Each row below holds a small network's activations on one input, seen along a few directions.
In each table, some parts of the input vary, and every possible input appears once, in random order.
A made-up example of a description, with smaller parts first: one of 3 separate values, together with either a single point or one of 9 places around a ring or (one of 4 places along a line, together with one of 5 places around a ring).
Shared parts are said once, and a part with two or three values counts as separate values.
(in the rows, 128 means zero)

Other details of the inputs vary at random and push rows far along two fixed directions, the same in every table; ignore that.

Rows:
R1: [114 138  43 174 154 167  83 129 120  61 141 153]
R2: [ 92  82 148 114 103 148 166 109 135 157 102 126]
R3: [ 51 119  72 181 115 150 155  87 101 158 157 134]
R4: [ 93 141  82 163 188 155 116 120  71  52 160 158]
R5: [126 156 199 115  78 121 155 124 165 160  90  86]
R6: [206 173 175  94 133  97  90 166 127 114 113 115]
R7: [109 142 171 113 106 107 163 131 112 179 137 100]
R8: [ 75  72  66 159 124 173 155  89 130 141 128 147]
R9: [ 97 132 128 134 114 120 147 127 106 175 151 113]
R10: [191 166 167 102 147  97 103 169 112 120 125 112]
R11: [182 114 131  92 157  95  93 145 141 128 120 134]
R12: [155 111 155 100 101  90 151 105 174 207 109 105]
R13: [ 81 129 116 143 112 156 117 124 122  97 124 131]
R14: [117 140 156 131  94 111 143 128 119 193 130 105]
R15: [145 119 208  80 107  88 170 105 167 188  96 102]
R16: [164 119 170 101 141 113 149 146 161 118 120 135]
R17: [132 141  81 148 147 153  71 151 118  67 132 145]
R18: [121 139  98 146 152 150  85 141 100  49 138 148]
R19: [226 127 160  81 139  88 104 187 171 130 118 130]
R20: [ 48 117  63 177 130 155 159  92  94 156 173 139]
R21: [189 173 141 119 170 120  91 151 111  64 129 134]
R22: [101  88  92 147 118 139 157 113 157 151 140 157]
R23: [ 71 133 144 150  96 146 157  94 127 122 121 118]
R24: [205 163 119 119 147 112  62 176 128  75 118 127]
R25: [171 166 137 120 188 117 116 158  96  84 148 127]
R26: [ 97  89 103 138 163 169 145 108 114  80 121 151]
R27: [175 118 149  84 161  97 104 143 134 111 115 136]
R28: [ 92 132 113 155  85 137 148  89 132 177 138 120]
R29: [ 98  91 152 113 104 128 166 127 151 149 126 142]
R30: [143  89  73 132 174 159  93 144 111  75 131 157]
R31: [ 91 131 134 136  80 130 138 104 122 171 135 119]
R32: [139 145 152 134  65 112 144 115 165 185 111  90]
Each input here is: one of 4 places along a line, together with either one of 3 separate values or one of 5 places along a line.
Question: The inputs of R21 and R28 match in every part but the place on the line of 4. If R4 is changed in the same way as R21 into R28, which row does it become?
Answer: R3

Rows:
R33: [118  95 144 116 111 121 164 119 153 173 122 125]
R34: [ 97 125  90 151 148 154 112 125 108  72 147 162]
R35: [ 78 116  73 169 151 161 135 113  95 101 155 150]
R36: [120 130 130 123 136 118 120 128 116 121 129 124]
R37: [123 133 149 120  90 112 135 125 146 172 115 104]
R38: [227 171 142 104 166  98  97 178 137 103 127 121]
R39: [155 150 155 113 132 108 129 129 134 136 121 111]
R40: [ 92 117 145 126 102 133 152 104 116 162 125 120]
R41: [134 130 110 137 128 125 107 128 126 113 135 139]
R42: [106 133 163 118  91 124 146 127 146 160 116 105]
R43: [215 127 141  87 177 104  95 162 142  94 113 137]
R44: [ 87 119  67 168 146 163 117 107 102  96 142 148]
R45: [150 135 174 108  79 110 139 130 150 191 104  94]
R46: [ 82 122 138 146  99 146 160 104 129 147 123 115]
R47: [ 81 117 130 142  99 129 157 108 125 161 144 132]
R48: [199 119 101 111 177 122  82 157 141  81 120 149]
R49: [167 116 191  90 100 103 154 140 178 173  92 108]
R50: [ 70 117 129 145 110 141 162  90 113 155 129 119]
R51: [100 124  97 143 157 141 110 116 101  88 149 158]
R52: [116 133 157 118  98 113 150 132 141 180 127 105]
R53: [211 154 136 103 161 111  92 181 122 106 126 127]
R54: [110 121  93 145 147 158 110 134 101  74 139 151]
R55: [143 141 107 139 140 129 109 127 129 108 134 130]
R56: [ 88 128 109 152 128 149 139 110 121 105 138 138]
Question: What is each input in this table made of?
Answer: one of 4 separate values, together with either a single point or one of 5 places around a ring
Question: The inputs of R51 and R47 match in every part but the choice among 4 separate values. If R40 is changed in the same way as R51 into R47, which row does it become?
Answer: R53
Question: Change only the choice among 4 separate values in R44. List by row number the other rows that result.
Answer: R35, R46, R50
Question: List by row number the other rows that have the choice among 4 separate values in common with R55.
Answer: R37, R41, R44, R45, R48
Question: Change only the place on the ring of 5 in R34. List by row number the other rows that result.
Answer: R42, R46, R54, R56
Question: Change only the choice among 4 separate values in R49. List by row number the other rows that result.
Answer: R33, R43, R48

Rows:
R57: [174 158 222  77 103  84 145 153 133 185  98  71]
R58: [ 21 110 144 146  94 148 182 100 111 153 152 133]
R59: [169 108  81 122 205 147  88 151 135  27 124 166]
R60: [137  91  88 122 139 133 101 138 155 119 124 147]
R61: [203 170 137 110 122 106  72 160 137 131 112 110]
R62: [165 156  90 136 201 129  81 137  95  35 150 156]
R63: [105 151 172 125  81 132 159  98 138 166 103  99]
R64: [168  92  99 106 211 140  86 159 104  34 134 185]
R65: [203 175 166 110 131 117 112 169 138 100 111 107]
R66: [ 21 109 113 152 118 144 150  75  88 117 150 144]
R67: [120  89  99 119 176 150  99 140 123  45 125 167]
R68: [115 138 105 147 156 155  93 152  87  40 143 151]
R69: [189  95  66 128 210 143  90 149 124  58 142 175]
R70: [ 88  64  62 140 144 150 130 108 121 132 141 176]
R71: [109 135 147 137  96 120 167 107 129 201 122  94]
R72: [206 173 143 127 129 106 100 170 142 114 112 112]
R73: [156 153 109 136 115 128  94 158 123 121 133 127]
R74: [185 169 216  91  99  87 163 158 166 183 111  88]
R75: [193 166 197 103  91  81 155 158 172 201 114  87]
R76: [118 134 117 139 108 120 129 142 131 160 152 130]
R77: [ 40 117 108 168  92 132 169  62 121 176 145 125]
R78: [ 46  67 101 150  92 156 179  75 164 170 121 130]
R79: [ 84  71  91 136 159 162 157  96 122 102 135 168]
R80: [ 34 115 126 155 104 154 187  78 102 169 136 113]
R81: [114 145 153 142  77 126 147  99 147 181 112  95]
R82: [194 157 184  92  90  83 128 155 148 219 112  72]
R83: [ 40 108  71 167 106 144 133  76 102 150 165 143]
R84: [186 169 178  99 136 108  87 159 124  96 103 109]
Question: The inputs of R63 and R61 match in every part but one. If R79 is changed in the same way as R63 into R61, which row does it become?
Answer: R70
Question: What is each input in this table made of?
Answer: one of 4 places along a line, together with either one of 2 separate values or one of 5 places around a ring
Question: Change only the choice among 2 separate values in R59. List by row number the other rows that result.
Answer: R79
